Each row below holds a small network's activations on one input, seen along a few directions.
Each table varies a few parts of the input and shows all the possible inputs, shuffled.
A made-up example of a description, with smaller parts first: values(2) and (point or ring(11) or (line(6) and ring(8))).
Shared parts are said once, and a part with two or three values counts as separate values.

Other details of the inputs shift rows strongly along two fixed directions, in all tables alike. That doesn't count.
To show where, the next rows are all for the same input, with only those details redrawn:
[ -1   3   7  -8  15   3   2   5 -11   7  -7   2   2 -11 -14   8]
[-16 -12 -21   0 -18  -6   3  -4   9  11  21   4  -6   4   6  -9]
[ -2   3   8  -8  15   2   3   5 -11   8  -7   2   1 -11 -13   8]
[ -1   3   7  -8  15   3   2   5 -11   7  -7   2   2 -11 -13   7]
[-11  -3   2  -6   3  -9  17   2  -1  24  17   5 -12 -14  -3   6]
[ -2   3   7  -8  15   2   2   5 -11   8  -7   2   2 -11 -13   8]
[-16 -12 -22   0 -18  -5   1  -4   9   9  20   3  -5   5   6  -9]
[ -5  -5 -20  -1  -7  11 -22  -1  -1 -16 -12  -1  15  15  -7 -11]

A family of inputs:
R1: [-18  -9 -25   6 -24   3 -11  -4   7  -4  11   1   2   6   7 -13]
R2: [ -1   3   7  -8  15   3   2   5 -10   7  -8   2   3 -10 -14   7]
R3: [  1  12   7  -6  14  -1  -8   2 -14  11  -4   0   3 -14  -9   8]
R4: [  2  -9  -1  15 -17  -7   6 -11  23 -15  12   2  -5  13  26  -9]
R5: [-22  -3 -15   6 -22 -16  19  -5   9  28  37   6 -23  -9  15  -4]
R6: [12 10 28  0 14 -6 15 -3  2 -8 -8  1 -4 -4  4  9]
R7: [ -4  11   8  -1  10   5   0   5 -14   5  -9   2   2 -15 -11   7]
R8: [-16 -13 -24   2 -20   0  -7  -3   9   0  14   2   0   7   4 -11]
R9: [23  8 22 -3 12 -2 15  4 -2 -1 -7 -7 -6  4  0  9]
R10: [26  2 25  4 13 -2 18  7  1  3 -5 -6 -7 -3  6 11]
R11: [ -7   0 -39  10 -26  13 -47  -6   4 -25 -10  -4  20  28   6 -24]
R12: [ 13 -13   3  13 -15 -11  22  -1  19  10  24  -3 -17   6  26  -1]
R13: [25  5 23  0 12 -1 15  6 -1  0 -9 -6 -5  1  2 10]
R14: [  2  -8  -2  13 -18  -8   6 -10  21 -16  12   0  -5  15  24 -11]
R15: [ 12  12  26  -3  14  -5  11  -5  -1 -13  -9  -1  -3   1   0   6]
R16: [  1   7   6  -8  14   0  -7   3 -12  11  -4  -1   3 -14 -12   8]
R17: [  5   4 -16   1   5  34 -55   4 -14 -50 -54  -6  42  23 -23 -10]
What is each input in this table made of?
> (values(2) and line(4)) or ring(9)
Which other rows does R12 become when the line(4) part takes its other values? List them by row number.
> R9, R10, R13
Which other rows does R4 become when the values(2) part takes its other values? List them by row number.
> R12

A family of inputs:
R18: [ 11   1  -1  12  -5   4 -10   3   1  -4  -5  -2   5   5   8  -3]
R19: [ 11 -16 -23   0 -18  -5  10   4  12  15  22  -8 -11  21  13  -8]
R20: [ 9 10  1  8 -7  0 -9 -2  4 -2  0 -3  0  5 11 -3]
R21: [ 14  15  24  -3  21   6  -6  -1  -8 -22 -26  -3   9   3  -9   5]
R22: [-13   2 -16   2 -15  -6 -11 -11   2   0  14   3   0   2   6  -7]
R23: [ -1 -12 -13  12 -25  -3   7  -2  14   3  20  -2  -8   7  18  -9]
R24: [-14  -6  24 -10  19 -15  38   5  -4  43  26   9 -25 -39  -4  22]
R25: [ 14   2  18  -4  20  12  -1   4  -6 -23 -33  -1  12   5 -14   8]
R26: [-11   5 -20   6 -17  -2 -12  -5   2   7  11   1  -3   1   8  -9]
R27: [ -8   2  -1  -7   8   7  -7  -2  -4 -17 -15   6  10   2 -12  -2]
R28: [-14  -8  -9  -4  -5   4  -2  -1   3  -7  -2   5   5   5  -7  -3]
R29: [ -5 -19 -29  -9 -20  -6  -1   2   7  21  22  -5  -5  14   1 -12]
R30: [ -4  14   6  -5  15   8 -11  -1 -12 -14 -20   2  11  -1 -16   1]
R31: [ -7 -12  -7   2 -17 -12  14 -11  21  -7  18   5  -7  12  18 -11]
R32: [ -6   1 -14   6  -7   5 -16   3  -4   1  -2   1   6   0   0  -6]
R33: [ 13  -5   8   4  13  10  -4   3   0 -17 -21  -3  10   3  -4   4]
R34: [  2   5   3  -3  12  17 -18   8 -15 -11 -25  -4  17  -6 -16   4]
R35: [ 10  21  49  -8  28 -23  39   3 -11  34  15   1 -26 -38   0  28]
What is each input in this table made of?
> values(2) and (point or ring(8))
The inputs of R34 and R23 match in every part but the values(2) part. If R27 is changed in the same way as R34 into R23, which row does it become?
> R31
Which other rows does R25 become when the values(2) part takes its other values? List them by row number.
> R28

A family of inputs:
R36: [-15 -21 -44  14 -46  -9  -4 -15  29 -30  20   4  -5  35  24 -30]
R37: [ -9  18  22 -11  10 -26  35   1 -14  60  40   3 -30 -42  -1  19]
R38: [ -9 -20 -26  20 -36 -12  -2 -10  28 -14  23   4 -13   7  29 -16]
R39: [ -7  10   1   1   8  11 -10   3 -13  14  -4   2  11  -6  -2   6]
R40: [-25 -23 -35  13 -36   1  -8  -6  17  13  34   1   0   9  18 -17]
R41: [ 12  -1  -3  -3   9   9 -28  -4   0 -49 -37   0  25  26  -9 -10]
R42: [-30 -23 -49   3 -42   7  -9 -10  20   0  29  -1   2  34  13 -23]
R43: [ 14  10 -10  14  -2  15 -37  -4   0 -49 -39  -4  21  18  -2 -14]
R44: [ 36  -8  28  -6  14 -25  54  20   2  57  29  -7 -40 -22   8  23]
R45: [ 26  33  34  -5  33   3 -20   4 -21 -26 -40  -5   8  -9 -19  10]
R46: [-18  -2  25 -11  12 -15  49   8  -8  58  33   5 -25 -40  -3  23]
R47: [  5  11  21 -25  41  26 -15   5 -23  -6 -39  -3  30   2 -34  14]
R48: [ 20  17  37  -4  34  15  -3  10 -18 -29 -49   1  16 -10 -21  15]
What is each input in this table made of?
> point or (values(2) and line(6))
Which other rows does R36 become when the line(6) part takes its other values? List them by row number.
> R38, R41, R43, R45, R48

A family of inputs:
R49: [-1  2  6  2  3  1  6  1 -1 -2 -2  1 -2 -2  0  3]
R50: [-2 -2 -1 -3  5  2  0  2 -2  3 -3  2  1 -2 -5  1]
R51: [ 4 -1  5 -1  4 -2 -1 -1  0  0  0 -2  1 -3  1  2]
R52: [-3  0  0 -4  4  0 -1  0 -4  4  1  0  1 -5 -4  2]
R53: [ 2  1  6  3  1  1  3  2  0 -2 -3  0  0 -2  2  2]
R54: [ 0  1  5 -3  4 -2  4 -3  0 -5 -1  0  0  0 -2  2]
R55: [ 0 -2  4 -1  6  0  6 -1  1 -3 -2  2 -1  0 -2  2]
R56: [ 2  4  6  3  1  0  2  0 -1 -1 -3  0  0 -4  2  1]
R57: [-2  1  3  1  1  2  3  2 -2 -1 -3  1 -1 -3 -2  2]
R58: [  7  -6 -36   5 -10  33 -61  -2  -2 -59 -46  -7  44  43 -12 -24]
R59: [ 3 -3  5 -1  4 -1  4  0  2 -1 -3  1  0  0  0  2]
R60: [ 4  3  6  4  2  1 -1  1 -1  0 -2 -1  0 -5  3  2]
R61: [-2  0  4  0  1  2  4  2 -1  0 -3  0 -1 -4 -3  3]
R62: [ -7 -12 -17  11 -22  -5   1  -4  15   3  20   0  -6   8  18 -10]
R63: [ 4  3  5 -1  3 -2 -2 -1 -1  0  1 -2 -1 -3  1  2]
R64: [ 1  6  4  1  4 -1  3 -2 -1 -2 -2  2 -1 -1  1  1]
R65: [-10  -9 -17   5 -26 -10   1  -9  16   1  23   1  -8  11  17 -13]
R66: [-2 -2 -1  0  2  4 -1  3 -3  3 -2  0  2 -5 -5  3]
R67: [-1  0  5  1  2  2  7  1  0 -3 -2  1 -2 -2 -1  3]
R68: [-3  4  1 -4  3  0 -2  0 -4  3  0  0  0 -4 -4  1]
R69: [ 0  6  6 -1  3 -2  2 -3 -2 -3 -1  1 -2 -1 -1  2]
R70: [-2  1  3 -4  3 -1  1 -1 -2 -1 -1  0  1 -2 -4  1]
R71: [ 7 -1 -3 -3  2  2  0  6 -5  8 -1 -4  0  1 -5  3]
R72: [ 7  0 -2 -4  2  2  1  6 -5  7 -2 -4 -1  2 -5  2]
R73: [13 -1  2  0  3  1  1  5 -1  5 -1 -6 -1  3  1  2]
R74: [-1  6  3  0  3 -1  0 -1 -2  1 -3  2  0 -2  0  1]
R75: [ 5  4  4  3  4 -1 -1  0  0  2 -1  0  0 -3  4  2]
R76: [-3 -1  1 -1  2  3  1  3 -3  3 -2  0  0 -5 -4  3]
R77: [ 2  5  6  0  2 -3  0 -2 -1 -2 -2  0 -1 -1  1  1]
R78: [-3  0  1 -5  4  0 -1  0 -3  2  0  0  1 -3 -4  1]
R79: [-3  4  1  1  1  1 -1  2 -4  3 -2  0  0 -6 -3  1]
R80: [ 1 -1  5 -3  5 -1  6 -1  1 -3 -1  2 -1  0 -2  2]
R81: [-1  4 -1  0  3  0 -3  0 -4  5 -1  2  1 -4 -2  2]
R82: [ 7  1  0 -3  1  1  4  5 -3  4 -2 -4 -2  4 -4  1]
R83: [ 3 -2  6 -2  4 -2  3  0  1 -2 -2  1  1  0 -1  1]
R84: [-2  4  0 -2  3  0 -4 -1 -5  4  0  0  1 -4 -4  2]
R85: [-1  5  0 -1  4  0 -2  1 -4  4 -2  2  0 -4 -2  1]
R86: [-3  5  1 -2  3 -1 -3  0 -4  3 -1  0  0 -3 -3  1]
R87: [ 3  5  5  2  3 -2  1 -1  0  0 -2  1  0 -1  3  1]
R88: [-14 -11 -21   7 -24  -5   1  -3  12   5  21   2  -7   7  13 -11]
R89: [ 2  0  6 -3  3 -3  2 -1  0 -2 -1  0  0 -1  0  2]
R90: [-1 -2  2 -3  5  1  3  1  0  0 -4  2  1 -1 -4  1]
R91: [ 5 -3  5 -1  5 -1  0  1  1  1 -1 -1  1 -1  0  2]
R92: [-1  5  6  3  2  0  5 -1 -2 -2 -2  1 -2 -4  0  2]
R93: [-2  3  0  1  1  2 -2  2 -5  3 -2  0  1 -6 -3  2]
R94: [-2  4  3 -4  2 -1  0 -1 -2 -1 -1  0  0 -2 -3  1]
R95: [ 5 -4  4  1  6  0  1  1  2  1 -2  0  1 -2  1  2]
R96: [-2 -2  0 -4  5  1 -1  2 -2  2 -2  1  2 -2 -5  1]
R97: [ -1 -12 -20   5 -26  -7   5  -3  15   6  22  -3  -9  17  17 -12]
R98: [-2  4  4  1  0  1  2  1 -2  0 -3  0  0 -4 -1  1]
R99: [ 4 -2  4  3  2  2  1  2  1  0 -2 -1  0 -4  2  3]
R100: [ 4  4  5  1  3 -2 -3 -1 -1  1  0 -1 -1 -3  2  2]
R101: [ 0  5  5 -3  3 -1  2 -3 -2 -4 -1  1 -1 -1 -2  2]
R102: [-12 -15 -24   4 -20  -4  -2  -5  12   5  19   3  -3   9  10 -11]
R103: [ 2 -1  5  2  1  2  4  1  1 -2 -3  0  0 -2  1  3]
R104: [-3  3  0 -4  3  0 -3  0 -5  4  0  0  1 -4 -4  2]
R105: [-2  6  4 -2  2 -1 -1 -2 -2  0 -2  0  0 -1 -2  1]
R106: [-2  0 -1  1  2  3 -1  3 -4  3 -2  1  1 -5 -4  2]
R107: [-1 -1  3 -4  4  0  3  1  0  0 -2  1  1 -1 -4  1]
R108: [ -3 -12 -22   5 -25  -7   7  -4  15   5  23  -2 -10  18  15 -12]
The inputs of R99 and R76 match in every part but one. If R75 is changed in the same way as R99 into R76, which row does it become?
> R85
The inputs of R60 and R56 match in every part but one. If R100 is changed in the same way as R60 into R56, which row does it become?
> R77
What is each input in this table made of?
> line(6) and (point or ring(9))
Which other rows does R93 become when the ring(9) part takes its other values? List them by row number.
> R52, R58, R66, R81, R84, R102, R104, R106
List by row number the other rows that have the line(6) part in common with R82.
> R57, R61, R70, R74, R90, R94, R98, R105, R107
Which other rows does R64 become when the ring(9) part takes its other values? List them by row number.
> R49, R54, R55, R67, R69, R80, R92, R101
